Each row below holds a small network's activations on one input, seen along a few directions.
Each table varies a few parts of the input and shows all the possible inputs, shuffled.
A made-up example of a description, with smaller parts first: line(6) and (point or (values(2) and ring(5)) or ring(11)).
Shared parts are said once, and a part with two or three values counts as separate values.
In the rows, zero is written as 128.

Other details of the inputs shift rows strongly along two fixed directions, in all tables alike. That doesn't count.

Table:
x1: [136 145 148 164  80 122 121 165 124  84  89]
x2: [115  55 151 119 147  90 135 119  84 122 128]
x3: [117  59 151 124 162  91 142 114  89 107 133]
x4: [116  62 168 161 180  82 149 115 113 100 131]
x5: [145 209  87 194  62  96 131 135 126 117  83]
x6: [115 162 119 143 113 108 105 144 157  82  73]
x7: [ 94  93 146 188 136 110 172  85  68 106 142]
x8: [125 204 115 150  58 105 139 134 149 114 136]
x9: [115 149 127 114  90 114 113 143 143 141  83]
x10: [114 129 143 158 137 104  92 136 144 103 112]
x11: [128 159 120 166  82  76 151 134 111 117 145]
x12: [144 126 110  73 177 186 103 144 144 159 162]
x13: [121 141  99  83 130 199 157 105 128 167 209]
x14: [135 155 152 149 106 102  96 122 144  91  84]
x15: [137  70 110  67 203 192 133 130 139 183 205]
x16: [126  71 161 150 153  87 142 105 114 108 132]
x17: [113  74 155 166 165  86 135 121 129 103 130]
x18: [157 166  97  58 118 200 115 137 185 193 139]
x19: [110 168 104 144  99 119  85 146 174  96  80]
x20: [166 178  97  51 149 209  93 139 170 154 139]
x21: [149  57 129  60 215 175 155 115 114 168 195]
x22: [143 153 141 172  76 128 121 170 129  85  81]
x23: [119 150 150 159  86  95 121 130 168 126  79]
x24: [118  62 172 134 195 101 133 122  91 111 143]
x25: [149  84  93  99 191 186 183 113  58 195 194]
x26: [119  58 179 124 164  94 133 122  82 146 138]
x27: [144 168  84  38 110 198 105 149 164 185 123]
x28: [103 190 111 167  74 147 132 102 150 105 122]
x29: [114 150 110 135 121 119 101 146 155  97  92]
x30: [165 165 104  49 127 202  87 136 159 179 142]
x31: [112  74 180 134 148  86 130 128  93 147 127]
x32: [131 175 109 117 108 131 102 136 164  94  78]
x33: [122  56 169 150 146  80 143 105 105 121 132]
x34: [108  93 140 187 149 111 178  90  55 117 134]
x35: [147 205  87 177  57  91 131 141 128 121 105]
x36: [136 195  88  82  95 187 145 126 158 162 187]
Each input here is: values(2) or ring(10) or (values(3) and line(8)).
Change only the values(3) part in x14. List by row number the other rows that result.
> x3, x16
Change only the values(3) part in x6. List by row number the other rows that result.
> x4, x24
A walk changes only the ring(10) part. It starts at x13 and steps to x36. List the rest of the walk in order.
> x8, x11, x35, x5, x25, x34, x7, x28

Table:
x37: [154 110 133  35 144 162  88 153 155 194 107]
x38: [116 251  80 146  46 136 100 130 188 117  52]
x39: [134  87 133 154 154  90 143 132  87 111 132]
x40: [116 100 177 174 100  62 154 117  94 111 139]
x41: [137 214  87 156  78 128  99 116 181 118  74]
x42: [129  92 112  96 161 146 147 145  74 155 168]
x43: [125  89 126 118 192 144 131 105 103 157 164]
x44: [113 139 165 217 102  55 118 144 126  45  54]
x45: [150 160  98  96 125 158 112 138 178 151 154]
x46: [132  74 151 133 144 122 164 134  52 144 163]
x47: [125  97 137 107 180 160 139 104 116 147 154]
x48: [ 95 115 149 170 105  54 136 124 105  99 129]
x49: [126  71 149 115 178  91 161 118  92 136 183]
x50: [ 86 122 193 223  74  28 119 115 144  26  71]
x51: [149 165  93  78 115 214 112 153 162 129 123]
x52: [122  81 139  89 175 150 148 132 132 145 182]
x53: [133 168 102  84 123 204 108 109 165 144 127]
x54: [141  80 118 133 168 133 130 142 105 132 148]
x55: [149 219  90 106  69 194 122 123 173 171 106]
What is each input in this table made of?
> point or (values(3) and line(6))
Change only the values(3) part in x48. List by row number the other rows that result.
> x38, x42
A walk changes only the line(6) part. It starts at x50 and steps to x52. List the rest of the walk in order.
> x45, x49, x48, x40

Table:
x56: [125 109 130 128 129 105 142 118  94 142 144]
x57: [132 111 135 123 139 113 144 127 109 140 165]
x58: [145 173  83  87 108 173 131 129 146 173 139]
x59: [131 181  99 122 122 147 109 132 163 110 108]
x60: [120 189 122 136  72 126 114 120 161 116 115]
x61: [119  99 138 126 168 150 136 108 116 126 157]
x62: [134  98 125 128 172 137 138 117  99 138 144]
x63: [136  96 130 132 147 114 142 143 105 126 143]
x64: [115 111 155 139 127 105 142 121 113 119 152]
x65: [122 106 144 166 133 118 139 117  98 116 108]
x66: [144  81 142  82 174 136 122 125 122 161 140]
x67: [138 175  89  97 106 162 134 122 156 161 142]
x68: [100 146 162 249  88  31 127 103 130  56  60]
x69: [131 100 122 120 172 132 134 123 101 129 140]
x70: [143 173 114 134  85 140 110 161 150 111  91]
x71: [119  94 169 122 145 110 115 114 145 114 120]
x72: [118 161 127 108 107 140  90 137 189 127 106]
x73: [107 110 143 150 128 120 152 106 120 126 144]
x74: [134 177 102 110  83 156 124 132 143 149 108]
x75: [140  93 128  98 157 133 150 132  88 164 177]
x76: [110 101 140 129 161 131 132 115 117 102 144]
x77: [136 102 144 131 129 123 140 148  98 129 138]
x78: [141 175  87 109 111 169 130 126 148 163 125]
x79: [117  95 142 116 152 103 114 129 138 141 128]
x80: [125  98 152 132 137 120 143 132 114 124 166]
x81: [113  92 136 126 154 129 135 128 118 103 152]
x82: [133 179  92 116 107 161 131 122 161 154 131]
x83: [134  89 148 100 165 120 121 120 137 143 137]
x84: [150 181 111 134  90 134 114 152 153 127 113]
x85: [135  83 164 108 152 120 118 129 118 135 109]
x86: [106 142 157 244  90  37 127 109 118  64  54]
x87: [143 178 114 136  94 129 116 147 161 122 126]
x88: [134 162 112 107 112 130  89 146 175 145  93]
x89: [111 112 146 159 139 126 141 103 122 114 137]
x90: [145 183 114 111  85 151 114 149 140 139 112]
x91: [122 105 142 125 118 113 140 123  88 138 135]
x92: [130  96 135 129 159 147 133 124  93 129 128]
x93: [143 165 104 101 111 175 118 149 168 130 143]
x94: [144 175 100 125 104 142 114 148 165 118 121]
x95: [127  92 130 120 149 134 134 144  99 116 128]
x96: [136 182 101 110  92 140 121 125 154 145 132]
x97: [131  99 121 117 180 152 139 113 110 143 163]
x98: [ 84 143 171 229  60  26 133 103 129  59  73]
x99: [139 170 102 104 118 170 107 146 145 123  98]
x100: [125  95 122 123 162 124 137 131 115 113 153]
x101: [120 102 137 146 127 121 152 119  95 136 124]
x102: [133  90 117 110 167 137 137 137 102 131 151]
x103: [125  77 146  92 157 132 119 141 116 156 127]
Changing only one part turns x67 into x98. The same change can be made to x79. Which row results?
> x72
What is each input in this table made of?
> line(4) and (values(2) or ring(10))
Which other rows agree with x102 in the line(4) part? List them by row number.
> x56, x58, x62, x63, x66, x69, x75, x78, x84, x86, x88
A walk changes only the line(4) part. It starts at x77 and steps to x84. List the rest of the walk in order.
> x87, x80
Change only the values(2) part in x79. List by row number the other rows that result.
> x83
A walk changes only the ring(10) part. It starts at x90 and steps to x77. List the rest of the walk in order.
> x70, x95, x99, x92, x65, x101, x74, x91
